Each row below holds a small network's activations on one record, seen along a few directions.
Here are examples, each followed by its value of one field, DOF.
The word missing means that the record has no DOF.
The largest differences between rows may come from other fields.
In the rows, zero is written as 500.
Random noise pushes rows far along 2 fixed directions. That doesn't count. These rows show it; they differ only by the noise:
[577 458 570 549 704 417 653 325 572 599 584 513 134 438 626 463 480]
[403 530 385 494 508 396 395 375 578 607 592 348 447 517 524 510 484]
[349 557 287 487 413 379 325 382 587 611 593 267 537 567 491 504 509]
[368 528 519 438 613 438 300 422 547 605 600 441 541 431 504 605 382]

[417 593 245 529 235 382 383 276 719 707 589 194 564 650 530 460 541] => vif
[434 484 366 543 371 432 466 491 516 457 575 370 511 635 461 469 539] => vif
[358 533 472 440 459 507 287 498 447 563 549 432 690 486 460 590 391] => vif
[472 485 547 471 497 563 473 471 551 542 529 471 569 487 535 564 454] => varid
[329 529 243 481 183 549 362 632 497 419 480 392 756 534 398 467 567] => missing
[360 554 665 354 662 492 284 428 566 665 635 526 659 375 557 731 383] => mir
[328 514 550 361 529 582 204 575 450 531 571 534 796 432 440 713 423] => varid
[751 465 451 656 562 448 834 333 507 514 505 565  45 578 623 345 646] => pas
[589 399 811 497 766 538 648 485 519 496 559 657 331 414 643 600 401] => mir
[527 504 473 523 539 526 569 418 613 518 461 432 421 590 537 460 551] => mopeg
[309 542 262 492 237 423 268 435 612 580 532 198 737 622 442 524 454] => bibaz
[269 640 211 486 324 315 284 315 645 610 592 137 620 660 505 500 547] => bibaz
[328 521 148 474 226 439 252 462 634 527 590 212 773 630 410 546 584] => mir
[476 481 426 511 486 564 492 510 452 505 402 476 535 560 497 490 551] => mopeg
[668 483 686 555 715 519 658 412 463 553 559 716 278 437 606 508 453] => pas
[555 505 165 632 298 399 578 372 542 511 514 309 316 698 519 328 681] => vuve
[389 507 482 395 422 586 240 720 333 410 402 550 945 442 266 560 354] => missing
[331 525 324 461 390 372 324 475 637 557 638 228 666 585 516 581 503] => piza
[657 463 675 570 646 485 703 311 597 532 582 568 172 485 582 471 474] => vuve
[411 566 540 470 571 333 439 333 754 663 628 320 525 517 678 622 435] => piza
[391 501 637 408 736 427 434 399 582 563 600 475 488 365 584 674 401] => piza
[565 438 548 556 622 542 669 489 448 395 390 607 353 521 529 495 554] => mopeg
[603 482 637 464 635 598 526 618 312 450 413 694 475 388 486 536 447] => missing
[539 457 660 541 673 527 518 521 427 441 437 638 450 466 456 586 434] => pas
[554 579 409 589 408 381 577 230 723 653 607 306 325 643 585 424 581] => vuve
[406 573 499 492 580 362 421 289 654 657 590 322 380 524 586 543 469] => bibaz
[494 429 666 462 649 602 525 520 414 490 457 627 488 406 538 602 455] => varid

Here are new rows. What is DOF for each?
[474 495 346 543 423 382 507 320 688 611 624 323 366 569 535 447 517] => bibaz
[445 583 489 517 491 428 376 426 597 609 584 440 579 610 501 546 491] => pas
[616 379 519 565 573 547 726 479 442 477 462 588 215 473 565 465 614] => varid
[427 503 367 511 411 472 455 437 459 534 522 398 515 546 493 468 491] => vif
[406 599 352 482 423 480 410 413 541 530 524 391 635 630 529 504 588] => mopeg
[468 451 819 375 809 611 376 521 449 533 563 749 534 287 528 734 364] => varid
[377 584 450 472 449 336 412 358 732 651 640 246 585 573 637 597 474] => piza
[545 493 627 464 670 554 539 433 607 547 526 551 372 498 547 546 486] => mopeg
[312 624 390 414 353 390 237 316 761 693 654 208 739 591 527 637 506] => mir
